Each row below is a small network's average activation on inputs in which a field has the value named, seen along a few directions.
Values that are neighbours, or in one group, have similar rows; names and order tell nothing.
Random noise pushes rows far along 2 fixed directions. That doesn't count. These rows show it; they differ only by the noise:
[-129 -147  114 -111 -100  181  -14 -165 -174   -1  106  180  -85  184
   21   22  -73]
[ 383  105  349  155  272 -511  419 -301   -4  379  366 -150  238 -303
  -55 -535  -54]
[ -94 -246  140  -46  -65  134   -6  -86  -76  -57  143  150   -8  225
  -84  153  -10]
[-139 -542  144   43  -76  199  -95  134  114 -286  165  161   93  444
 -315  603  134]


Values of SUMAB:
fopu: [  18  321  190 -167  292 -129  162   71  -60  305 -197 -137  -56 -153
  172 -315   12]
rov: [-225   63   80 -313  -82  389  -60  -48   27  -71 -229 -100 -284  374
   85  248   70]
tif: [ -44  -61  176   59 -141  184   21    2  271 -258 -244   38  -92  423
 -344  900   56]
rated: [-553 -180 -203 -403 -399  507 -265   93 -305 -229  -58  404 -212  239
  230  197  -24]
kip: [ 391  292 -271  315  164 -253  -53   -5  279   51 -137 -155  122 -222
 -137  -69   77]
nimub: [ 349 -242  202  300   30 -410  272  -30  359 -188  221  -31  218  160
 -643  406  -78]
reni: [ 308   86  -55  281  175 -503    4   54  124  177  258 -368  379 -547
   46 -394   33]
sas: [  55 -309  195   27  -40 -146  209   49  143  -60  153   50  101  -19
 -244  155   24]
gen: [-111  -14 -494  210 -295  217 -481   37 -163 -304 -157  -18   -2   10
  176   48 -129]
dedi: [ -92  423 -372  -65  140  219 -146  115 -204  103 -286  106 -169 -222
  262 -203  -18]
tupef: [ 349  -65  220  310  594 -480  232  360  489  142   76 -397  243 -238
 -104 -249  312]
ded: [-194 -436 -192  -13 -181   50 -169  472   83 -273  137   19  198   82
  -47  326  252]
SUMAB is arranged as a 2 by 6 grid.
Q: Name the neighbours of dedi, in listed order.
A: kip, reni, tupef
Q: Name the neighbours of nimub, in listed order.
A: tif, sas
Q: Fewest steps between rated and rov?
A: 2
A value of SUMAB combines one of 2 hidden first parts with one of 6 second parts; all combinations occur once.
Q: Changing only the second part turns sas into nimub. rov has the same second part as sas; what does that change turn rov into?
A: tif
Q: Changing only the second part turns tupef into kip. ded has the same second part as tupef; what does that change turn ded into?
A: gen
